Each row below holds a small network's activations on one input, seen along a few directions.
Each table varies a few parts of the input and shows all the possible inputs, shuffled.
Descriptions start from the smaller parts, as in this example, which fits no table here: one of 5 places around a ring, together with either a single point or one of 11 places around a ring or (one of 2 separate values, together with one of 6 places along a line).
Shared parts are said once, and a part with two or three values counts as separate values.
(in the rows, 128 means zero)

Other details of the inputs vary at random and push rows far along two fixed directions, the same in every table; ignore that.
To show where, the next rows are all for the same input, with only those details redrawn:
[116 154 143 132 147  99  81 184  87 138 180 115 131 178 105  84]
[157  75 135  56 133 161 221  92 140 127 134 144 122 100 131 110]
[153  81 136  63 133 154 206  99 136 127 137 143 122 106 128 110]
[100 156 137 157 125  79  66 178  90 131 166 123 138 161 110 104]
[157  70 134  54 129 161 225  85 143 125 129 148 121  93 132 116]
[113 153 142 136 142  96  81 182  89 135 177 117 133 172 107  89]
[ 89 124 121 175  82  68  95 129 114 116 119 150 147  95 128 150]
[159  81 138  54 141 162 212 101 134 130 143 139 121 113 127 102]

A family of inputs:
R1: [111 100 133 213  54  84 126  70 159 106  32 168 137  22 149 213]
R2: [143 173 149 166 136 104  51 169  73 136 149  94 116 166 130 121]
R3: [122 149 123 172  92 104  91 150 130 110  90 156 138  93 116 130]
R4: [189 141 130  75 189 191 180 118 151 146 174  90 101 164 119 106]
R5: [ 82 116  94 180  90  93 121  73 184 124  57 145 149  58 160 189]
R6: [166  96 104 101  86 156 210  66 150  92  89 178 126  53 144 143]
R7: [107 105 150 195  77 126 117  85 149 104  44 168 143  50 139 211]
R8: [145 175 160 109 169 176  81 205 103 126 152 128 128 189  88  72]
R9: [124 182 153 160 168 158  57 176 138 149 147  91 135 183  97 130]
R10: [ 90 130 107 169  60  75  96 114  93 106  94 137 137  92 142 166]
R11: [ 94 122 135 118 151 163 124 155 126 139 127 125 127 189 117 117]
R12: [134  82 122  73 155 168 207 111 152 142 113 126 112 151 128 109]
R13: [177 111 136  90 157 185 194  92 189 148 112 107 113 109 122 135]
R14: [111  75 100 122 109 116 174  91 154 127 111 148 132 105 150 153]
R15: [ 67 151 116 184 117 115  68 121 157 127  87 134 157 116 142 174]
R16: [ 79 124  89 176  79  75  90 122 108 117 102 122 136 134 155 167]
R17: [107 126 155 108 130 158 136 142 116 123 114 142 133 144 107 123]
R18: [160 146 132 127 163 139 114 138 155 156 167  98 122 143 120 128]
R19: [104 161 150 139 143 108  85 190  94 135 146 112 125 178  97  86]
R20: [ 86 163 120 178 104  76  74 157  81 109 146 130 132 152 115 123]
R21: [133 173 114  99 187 138  82 163 107 153 178  69 119 200 140  89]
R22: [128 138 115 109 172 129 114 131 152 153 164 107 130 149 143 110]
R23: [104 158  97 149 146 109  99 121 138 128 144 113 130 146 147 133]
R24: [160 138 131 115 129 134 122 153 125 124 149 146 130 121 121  94]
R25: [135 188 118 171 137 107  51 162 111 148 153  75 127 163 127 142]
R26: [193 132 160  79 187 179 168 130 110 133 171 107  94 171 120  86]
R27: [ 70 119  85 191  78  72 112 106 127 103 102 146 136 121 150 174]
R28: [197  84 159  73 157 174 203  91 150 138 136 133 106 100 138 121]
R29: [107  99 120 143  83  93 144 102 130 114 108 158 142  76 136 154]
R30: [192 114 120  55 124 182 187 110 118 119 123 135 114 109 137  99]
- What is each input in this table made of? => one of 5 places along a line, together with one of 6 places around a ring
- The inputs of R10 and R29 match in every part but the place on the line of 5. If R30 is changed in the same way as R10 into R29, which row does it become? => R24
- Which other rows does R8 become when the place on the ring of 6 takes its other values? List them by row number. => R7, R9, R11, R15, R17
- Start at R11 and move only the place on the line of 5, one step at a time. The first step leads to R12. Which rows follow, in order? => R14, R27, R16

A family of inputs:
R31: [140 156 146 161 136 130  84 144 126 135 122 113 127 130 122 140]
R32: [171 115 144  96 148 185 176 108 160 131 110 132 117 111 124 128]
R33: [111 117 106 134 109  95 133 117 120 123 137 137 134 118 141 132]
R34: [100 129 118 142 122  84 110 142 111 131 152 126 133 143 129 118]
R35: [139 190 156 158 166 135  51 191 106 143 160  94 122 188 101 104]
R36: [131 172 143 142 133 111  67 192  78 124 160 120 127 172 103  87]
R37: [ 83 124  92 206  73  84 103  76 164 117  71 137 146  69 160 215]
R38: [134 137 122 122 159 140 121 124 143 148 141  94 120 153 140 131]
R39: [121 127 110 137 139 135 132 110 159 136 119 116 128 131 140 147]
R40: [133 172 151 143 145 105  62 199  78 129 178 119 126 178  99  78]
R41: [152 115 149  84 138 162 164 135 108 119 131 139 120 137 116  97]
R42: [ 89 120 107 143 102  96 121 120 113 118 118 137 135 128 141 141]
R43: [144 101 110  66 137 150 189 105 128 128 141 125 117 134 140 106]
R44: [139  97 112  88 144 168 187  79 180 138 110 125 128 103 147 145]
R45: [ 86 106 124 196  44  73 111 103 125  98  65 181 151  49 133 188]
R46: [112 140 142 170 100  84  87 154 102 117 130 147 138 115 112 125]
R47: [130  61 114  69 116 151 226  73 150 123 110 148 123  96 146 137]
R48: [189 125 160  49 192 217 181 133 152 147 148 113 112 150 110  84]
- What is each input in this table made of? => one of 2 separate values, together with either one of 4 places along a line or one of 5 places around a ring
- The inputs of R44 and R48 match in every part but the choice among 2 separate values. If R43 is changed in the same way as R44 into R48, which row does it become? => R36
- Which other rows does R48 become when the place on the line of 4 takes its other values? List them by row number. => R31, R32, R35
- Which other rows does R46 become when the place on the ring of 5 takes its other values? List them by row number. => R36, R40, R41, R45
- Start at R34 and move only the place on the ring of 5, one step at a time. The first step leads to R33. Which rows follow, in order? => R43, R42, R47

A family of inputs:
R49: [134 124 119 104 149 136 142 125 129 137 146 110 121 148 136 117]
R50: [129 120 136 106 136 142 146 138 126 128 134 136 126 138 118 110]
R51: [104 119 113 151  93  89 118 119 117 115 114 143 136 105 138 147]
R52: [129 128 129 109 152 150 140 133 142 138 136 119 124 147 125 118]
R53: [147 107 116 113 106 122 164 101 133 117 122 146 126  88 139 131]
R54: [128  96 128 107 115 136 168 104 133 121 111 144 126 107 134 133]
R55: [ 99 127 103 161 102  92 111 108 132 124 119 129 138 108 148 160]
R56: [120 137 125 171 108 109 105 113 141 125 104 133 134  97 134 164]
R57: [149 114 140  74 157 157 167 137 116 137 153 120 115 160 120  89]
R58: [151 115 135  72 154 159 169 135 116 133 154 119 114 158 118  89]
R59: [121 184 149 161 145 109  43 200  84 132 161 111 130 183 101  93]
R60: [120 191 140 164 158 118  38 193 102 142 159  97 128 191 108 105]
R61: [ 93 126 115 167 105 102 107 114 151 126 101 140 146  99 136 162]
R62: [136  90 116  99 124 150 190  80 156 130 104 133 124 100 148 148]
R63: [123 166 134 159 138 121  73 157 121 133 134 112 131 152 120 128]
R64: [166 125 148  77 157 177 159 140 119 131 142 125 116 146 114  92]
R65: [129 107 113 113 123 140 164  96 146 128 115 126 125 114 141 143]
R66: [151 109 139 114 119 143 163 107 134 121 113 144 124  94 127 134]
R67: [121 131 128 172 108 108 106 114 143 127 106 132 135  99 133 167]
R68: [170 129 124  78 167 158 160 127 136 142 165 107 113 150 131  94]
R69: [ 98 130 112 167 105 110 110 114 142 120 100 138 139 112 138 162]
R70: [121 124 134 169  93 100 111 121 126 117 105 147 136  90 127 158]
R71: [152 132 147 107 141 150 137 141 118 127 137 127 122 135 117 106]
R72: [146 117 130 118 126 152 156  99 153 127 106 131 125 100 136 147]
R73: [108 143 123 142 122  94  93 152  97 127 155 123 132 151 126 115]
R74: [131 123 130 107 154 147 138 129 133 139 140 112 120 154 130 115]
R75: [105 144 136 146 130 106  90 163 114 130 141 132 138 148 112 111]
R76: [101 125 121 158  97 106 116 124 124 112 105 151 139 110 129 148]
- The inputs of R64 and R60 match in every part but one. If R76 is changed in the same way as R64 into R60, which row does it become? => R69
- What is each input in this table made of? => one of 2 separate values, together with either a single point or one of 5 places along a line or one of 8 places along a line

A family of inputs:
R77: [144  80 131  66 159 203 219  72 203 144  88 130 126 107 141 147]
R78: [168  78 136  78 159 184 225  63 202 147 113 125 118  93 141 152]
R79: [ 63 163 113 171 112  78  49 185  67 117 151 125 139 187 118 110]
R80: [179 197 202 162 159 160  44 209 101 130 141 124 122 154  74  93]
R81: [103 131  79 206  65  92 108  65 177 111  59 145 146  40 164 219]
R82: [160 149 133 116 180 143 114 134 154 158 170  90 121 148 129 116]
R83: [183 149 140  74 193 197 146 135 124 151 156  70  97 192 131 100]
R84: [153 109 152  46 192 149 176 162 106 151 209 106 108 204 107  46]
R85: [167  96 126  40 143 166 204 111  93 124 150 115 101 160 140  90]
R86: [ 45  83  97 179  49  63 130  93 140 104  66 180 159  65 146 181]
R87: [ 88 192 122 194 149 119  27 172 118 138 131  95 136 185 120 142]
R88: [ 89 157 115 175 116  39  52 173  84 132 180 123 142 148 125 106]
R89: [ 84 138  83 180  68  52  89 130 103 105 119 150 142 102 144 144]
R90: [168  70 164 105  48 147 210  87 120  81  59 214 134   8 112 145]
- The inputs of R83 and R85 match in every part but one. If R80 is changed in the same way as R83 into R85, which row does it become? => R90
- What is each input in this table made of? => one of 2 separate values, together with either a single point or one of 6 places around a ring
